Each row has a name. After each piece below comes the name of the row it's from, unless a question asks for something else. Each question is about the rows just above it. Some pieces are copies with a little noise.

[145 193 139 130 149] = tibon
[158  76 124 132 126] = zefov
[ 68 157 125 118 119] = rus
[183  70 136 133 144] = vagu
[145 140 139 123 149] = simot
[158  80 124 132 126] = zogo
[ 69 163 126 118 120] = somo
[173  72 135 129 134] = Zave
[118  70 129 120 123] = Ropa
[110  80 127 120 116] = dob
asked: [157  80 124 132 126]  zogo
simot without one entry, shuffled: [145 140 149 123]. Gone:  [139]

[127 131 147 143 131 147 137 130 127 145 139 141 143 130 131 134 127 128
 135 128]  toru
[155 131 130 129 131 131 134 134 128 131 131 128 133 158 134 129 138 130
 129 128]  mupi
[128 133 137 152 130 135 172 132 162 141 149 131 129 130 141 129 125 145
 183 160]  Gug
[136 131 138 129 131 139 131 139 128 130 130 128 133 181 144 129 149 130
 128 129]  Nif
[129 130 132 128 130 131 159 132 130 163 153 130 128 130 150 129 127 155
 175 143]  mitel
[136 144 132 129 130 130 146 132 140 140 139 137 132 130 130 129 125 130
 147 137]  Fegup
[129 131 131 129 141 131 133 138 128 146 150 131 133 150 152 129 129 145
 132 128]  Dube
[132 131 150 129 131 131 138 133 127 140 129 135 137 144 129 129 134 130
 126 128]  Bop
[135 134 132 145 131 137 134 135 135 132 138 148 172 129 130 148 128 129
 129 127]  fanav
[162 139 132 129 131 131 132 146 128 131 131 130 146 130 131 129 134 130
 128 128]  makap
[140 134 132 129 139 130 134 133 128 140 149 144 133 130 134 135 127 130
 129 126]  tona
[162 139 132 129 131 131 132 146 128 131 131 130 146 132 131 129 134 130
 162 128]  fosab
asked: [129 130 132 127 130 130 159 132 130 162 152 129 128 129 150 129 127 155
 176 144]  mitel
[135] with +1 step of 1 on every entry:  [136]
Shuffled mupi with one entry gone: [130 134 138 131 131 131 129 134 134 128 133 130 155 131 131 128 129 129
 128], missing  [158]
Move every entry of [130] by +1 step of 1.  [131]
Bop without one entry, shuffled: [138 130 134 129 137 127 129 135 131 128 150 126 129 131 129 132 144 140
 131]. Gone:  [133]

[126 130 138 127 131 122 128 119 120 128 135 129 121 137 127 127 123 129
 134 127 131 132 126 125 121 128 118 134 117 134 125 125 121 138 128 126
 127 138 128 137 128 131 129 119 127 127 135 126 125 126 143] -> Gubo
[128 104 145 128 119 105 121 121 113 132 129 124 127 146 109 118 140 117
 131 106 141 121 121 123 129 117 115 137 112 139 114 135 123 125 132 110
 112 129 124 140 125 118 128 138 146 123 134 130 118 140 131] -> moma
[123 104 145 128 119 105 121 121 113 132 129 124 127 146 109 118 140 117
 131 106 141 121 121 123 129 117 115 137 112 139 114 135 123 125 132 110
 112 129 124 140 125 118 128 138 146 123 134 130 118 140 131] -> Zazot
[135 136  80 116 123 148 145 132 177 123  97 136 147 119 135 154 122 116
 141 122  98 134 135 127 145 133 155 112 140 115 140 118 126 138 127 126
 148 100 132  90 102 133 122 125 118 140 130 157 136 128 101] -> tifi
Move every entry of [135 123] by -1 step of 1.  [134 122]
asked: [123 104 145 128 119 105 121 121 113 132 129 124 127 146 109 118 140 117
 131 106 141 121 121 123 129 117 115 137 112 139 114 135 123 125 132 110
 112 129 124 140 125 118 128 138 146 123 134 130 118 140 131]  Zazot

[136 131 107 140 124 136 136  94 129 114 110 125 149 123 139]  gur
[122 120 118 112 142 104  79 146 137 136 123 135 141 130 113]  vubib
[136 124 139 130 132 140 127 153 119 138 110 104 119 125 136]  dur
[127 129 144 135 134 126 144  90 118 137 127 107 138 132 129]  kis
[119 137 130 121 131 141 129 131 103 134 126 164 152 123 114]  firor
Move every entry of [135] by -1 step of 1.  [134]
Move every entry of [120] by -1 step of 1.  [119]
asked: [119 136 131 120 132 140 129 131 103 134 126 163 153 123 113]  firor
asked: [128 127 143 135 133 127 143  93 117 136 123 106 138 131 127]  kis

[121 123 130 129 130 129 131 126 130 128 124 136 118 178 121 143 118 133
 123 140 129 126 135 127 109 126 133 125  91 130 129 129 113 117 145 140] : Zom
[121 123 130 129 130 129 131 126 130 128 124 136 118 178 121 143 118 133
 123 140 129 126 135 127 109 126 133 125  91 130 129 129 113 117 145 128] : tudob
[126 123 121 131 133 131 129 131 128 130 123 128 118 104 130 134 123 133
 123 138 127 126 138 122 128 125 124 115 135 137 129 129 125 114 132 126] : bufu
[121 137 133 127 133 127 124 128 135 129 130 127 133 113 131 125 128 120
 137 131 128 128 127 126 118 121 121 129 123 131 129 125 119 127 137 141] : far
[125 120 121 130 135 130 127 135 128 137 126 129 122 136 123 134 125 130
 120 135 119 127 129 129 121 127 127 126 128 133 128 132 121 125 135 133] : Gugum
[126 130 127 123 133 123 128 128 124 126 125 127 127  98 126 130 127 128
 130 125 123 126 127 133 128 124 128 131 136 128 125 129 127 133 126 130] : fof
[123 138 129 128 127 128 134 125 133 117 123 133 122 125 119 144 115 126
 138 129 133 115 146 116 109 138 138 131 118 131 119 140 124 115 149 126] : sidi
[131 127 129 127 129 127 124 131 129 132 128 128 131 116 129 127 134 127
 127 127 130 134 127 128 126 130 125 125 131 125 135 134 131 123 121 136] : vora
[128 131 129 119 132 119 127 123 117 124 125 123 123 101 132 136 122 131
 131 120 128 122 125 131 133 124 134 133 130 125 126 126 129 133 122 129] : buze
[127 128 128 128 129 128 127 130 129 129 125 129 129 114 127 128 129 127
 128 129 127 128 128 128 125 127 127 129 138 128 128 129 126 128 130 130] : dizo
[128 131 129 119 132 119 127 123 117 124 125 123 123 101 132 136 122 131
 131 120 128 122 124 131 133 124 134 133 130 125 126 126 129 133 122 129] : morev
asked: [127 130 127 122 132 122 128 128 125 126 125 127 127  98 126 130 127 128
 131 125 123 125 127 133 129 124 128 131 136 127 124 128 127 133 126 131]  fof
asked: [126 130 127 123 133 123 128 128 124 126 125 127 127  98 126 130 127 128
 130 125 123 126 127 133 128 124 128 131 136 128 125 129 127 133 126 130]  fof

[136 128 132 128 122 137 128 129 121] : tevuv
[130 156 134 130 110 130 129 128 135] : Vovot
[115 182 129 153 143 115 115 162 158] : Pazof
[128 111 127 132 161 127 131 145 130] : bikap
[118 119 123 123 129 116 127 121 133] : tak
[126 135 128 131 131 127 124 136 133] : masep
[126 130 121 125 135 126 129 136 135] : momod
[137 133 128 139 144 138 131 143 125] : gasu
[111 132 112 111 131 108 128 129 154] : rok
Which entry of bikap is missing from [130 111 127 131 132 127 128 145]?  [161]
Shuffled bikap with one entry gone: [127 131 111 127 130 161 132 145], missing  [128]
asked: [137 133 128 140 144 139 131 143 124]  gasu

[111 119 139 109 138 102 122 119 121 126 104 101 125 148 123 119 142 141
 139 133 104 113 143] -> sim
[ 84  95 160 158 170 117 174  74 115 162 165 122 142 126 125 166 151 150
 139 151 116 153  84] -> bebat
[151 132  97 149  96 169 124 136 136 123 162 169 118  80 131 136  87  89
  99 109 166 147  92] -> sise
[ 99 113 150  98 146  86 120 112 118 128  92  86 124 161 122 117 153 151
 149 140  90 107 152] -> faf
[130 136 121 136 132 126 136 131 117 119 125 125 138 129 117 120 132 133
 119 118 124 119 124] -> varut
[125 118 132 122 122 133 121 122 138 138 136 134 117 121 138 138 120 119
 134 136 135 139 125] -> zeve
sim without one entry, shuffled: [119 133 119 121 123 113 142 119 111 125 148 101 143 139 109 104 126 139
 138 104 122 141]. Gone:  [102]
asked: [131 136 121 136 132 126 135 130 117 119 125 124 138 128 117 120 132 133
 119 117 123 119 124]  varut
Move every entry of [109] by +1 step of 1.  [110]
Move every entry of [139 133 104 113] by +1 step of 1.  [140 134 105 114]

[114 116 140  99 140 129 145 101 176 136 167 130 134 130 121 132 159 126
  87 173 154 125 100 144  77 126] -> pon
[132 127 118 127 160 134 134 106 135 165 130 177 134 149 110  84 127 117
 134 120 104  68 109 168 151 126] -> Bet
[131 173 102 136 127 104 104 119  77  98 135 142  92 144 149 113 141 136
 133  86 122 156 117  92 128 167] -> Zinid
[145 131 110  95 158 111 123 114  98 165 159 170 110 150 135  99 165 141
 104 132  98 136 115 136  89 154] -> Meni
[106 160 124 138 137 145 109 122 186 120  99 158 106 147 140 122 152  99
 120 152 126  97  69 120 148 127] -> zokog
[115 126 146 115 116 145 106 106 124  92 122 123 125 182 119 116 121  95
 151 131 183 152 117 107  77 118] -> bavu
asked: [114 116 141  98 141 129 145 101 175 136 167 130 134 131 121 132 158 126
  88 173 154 124 100 144  77 126]  pon
Shift each entry of [87] by +1 times 1:  [88]
[ 84 127 117] with +1 step of 1 on every entry:  [ 85 128 118]

[124 129 119 133 116 117 125 128 123 126 124 122 138 126 134 130 140 125
 137 125 130 136 120 137 135 130 129 132 131 132 130 138 134 120 127 130
 120 133 134 128 120 116 130 138 129 132 120 126 117 136 136] = katok
[136 127 131 127 139 129 130 131 134 126 130 141 128 135 121 130 131 132
 130 112 134 127 137 137 118 136 118 130 129 135 119 126 121 139 127 129
 109 124 132 123 135 130 118 134 113 126 123 128 132 133 131] = tomov
[143 154 137 119 123 129 137 148 124 142 130 117 129 130 132 131 134 129
 134 110 120 137 123 140 128 128 121 115 124 136 124 138 116 123 133 138
 123 132 127 151 126 136 111 121 125 113 124 151 121 117 113] = tovo
[118 108 150 120 140 134 104 146 113 142 136  92 118 133 112 105 108 114
 144 125 150 121 137 117 140 121 112 118 137 132 130 140 138 140 139  78
 143 135 129 126 121 136 144 141 115 135 118 122 132 118 120] = tidis
[121 121 137 130 147 142 119 166 142 141 141 142 124 126 129 123 114 116
 133 148 109 114 159 156 120 108 106 105 123 158 107 137 134 118  97 116
 108 119 124 121 129 128 146 128 108 102 125 132 114 127 124] = Dizit
[143 154 137 119 123 129 137 148 124 142 130 117 129 130 132 131 134 129
 134 110 120 137 123 140 128 128 121 115 124 136 124 138 116 123 133 138
 123 132 127 151 126 136 111 121 125 113 125 139 130 120 123] = kez
[136 129 115 135 126 138 113 138 112 103 110 136 142 131 136 109 131 141
 131 136 134 126 117 152 120 124 112 135 131 127 129 135 124 142 122 103
 148 126 134 132  95 128 134 134 131 123 126 136 127 140 117] = pesap
[115 130 110 138 166 136 136 120 154 117 120 143 151 154 139 134 124 116
 132 120 111 140 113 141 144 129 147 122 135 132 116 103 131 166 118 158
 123 109 107 145 146 110 134 145 124 150 127 122 103 119 107] = Keder
[115 105 136 101 119 125 129 116 156 130 128 142 121 114 107 117 149 140
 130 123 128 150 124 132 121 131 148 160 126 117 133 129 140 112 129 118
 124 127 134 125 118 124 132 102 130 152 131 134 119 137 114] = zel
asked: [137 131 116 135 124 137 113 138 112 103 109 138 141 131 138 112 130 140
 130 139 134 124 117 153 118 125 112 134 130 124 129 136 123 144 119 103
 147 128 136 134  96 129 133 134 132 122 123 136 126 138 117]  pesap
asked: [135 127 131 127 139 129 130 130 133 127 130 141 129 134 123 129 131 133
 131 111 134 127 138 138 117 136 118 130 129 135 120 126 121 138 127 128
 109 124 131 122 136 129 117 134 114 126 123 128 131 133 130]  tomov

[127 143 101 123 123 104 132 119 140 146 130 120 162 155 136 123 126 140
 131 139 113 106 139 120 105 108] = Tig
[122 119 128 125 131 138 140 149 132 121 131 132 128 121 141 134 135 136
 125 134 118 134 125 140 124 131] = zutus
[126 136 107 122 128 113 135 132 139 137 130 124 151 145 140 129 129 142
 129 138 113 114 136 128 110 116] = dige
[118 115 141 127 129 143 139 150 126 113 132 133 121 112 135 131 136 132
 119 128 124 140 126 139 133 137] = bisig
[139 117 159 136 140 145 109 135 113 104 115 131  75  99 110 149 121 112
 125 104 158 157 127 138 163 157] = dulum
[126 142 102 123 125 106 133 122 139 143 130 120 159 152 138 124 127 141
 130 139 114 107 138 122 107 110] = Tuz
[128 116 160 134 132 141 116 137 114 102 121 130  91 100 113 141 126 117
 116 108 152 153 133 133 157 153] = zufuf
[114 107 138] with -1 step of 1 on every entry:  [113 106 137]
[126] with +1 step of 1 on every entry:  [127]
asked: [117 116 139 127 129 143 136 147 125 112 132 133 121 111 136 132 138 132
 121 131 125 139 128 141 135 137]  bisig
[140] with -1 step of 1 on every entry:  [139]

[147 121 167 112 132 124 180 192 162 117] : pas
[ 88  73 148 107 153 179  80  88 109 130] : fope
[172 159 180 107 143  83 132 111  80 164] : Vofi
asked: [145 123 168 112 130 121 179 194 162 116]  pas

[ 87 153 117 170 122 164 127 159  77 146 125 168 161 156]  sival
[122 132 140  99  66  86  76 176 150 176 118 168 112  75]  nom
[148  71 120 130 144 187 180 110 110 178 191 131 118  89]  tigo
Shift each entry of [110 178] by -1 times 1:  [109 177]
asked: [ 88 153 117 170 122 164 126 159  78 146 126 167 160 156]  sival

[141 125 130 140 120 120 187 127 117 138 134 148 121] = Lufig
[132 121 125 139 124 128 116 130 113 130 133 135 129] = dezir
[135 135 119 127 133 109 130 160 100 109 143 122 130] = tabo
[121 129 132 124 136 116 129 130 129 141 123 106 142] = Zepop
[125 124 138 131 131 123 127 132 130 131 131 128 132] = saro
[130 126 119 129 125 138 116 113 131 133 140 126 127] = nit
[134 128 137 109 120 132 127 151 114 140 128 131 133] = nazag
[132 138 116 116 138 146 133  97 167  98 135 111 132] = zatu
Shuffled saro with one entry gone: [132 123 127 128 131 131 131 125 138 124 132 131], missing  [130]
Shift each entry of [132 127 151] by +1 times 1:  [133 128 152]
asked: [133 122 126 137 125 128 117 132 113 132 134 134 128]  dezir

[143 107 102 127 119 129] -> veris
[ 74  75 138 134 122 126] -> saz
[126 121 118 146 132 134] -> Nub
[101 137 167 135 147 130] -> Kosop
[178 168  88 126 141 125] -> Tepi
[ 99 148 150  94 128 123] -> Pedub
[ 99 148 150  94 128 139] -> kubul
[140 127 114 129 116 127] -> Rikav
[138 119 128 135 131 116] -> fegu
[125  93 117 145 130 120] -> deg
[105 147 155 118 137 135] -> buvo
Shift each entry of [117] by +1 times 1:  [118]
Shuffled saz with one entry gone: [122 126 138  74 134], missing  [75]
asked: [ 75  75 138 134 122 125]  saz
Move every entry of [137 167 135 147] by -1 step of 1.  [136 166 134 146]

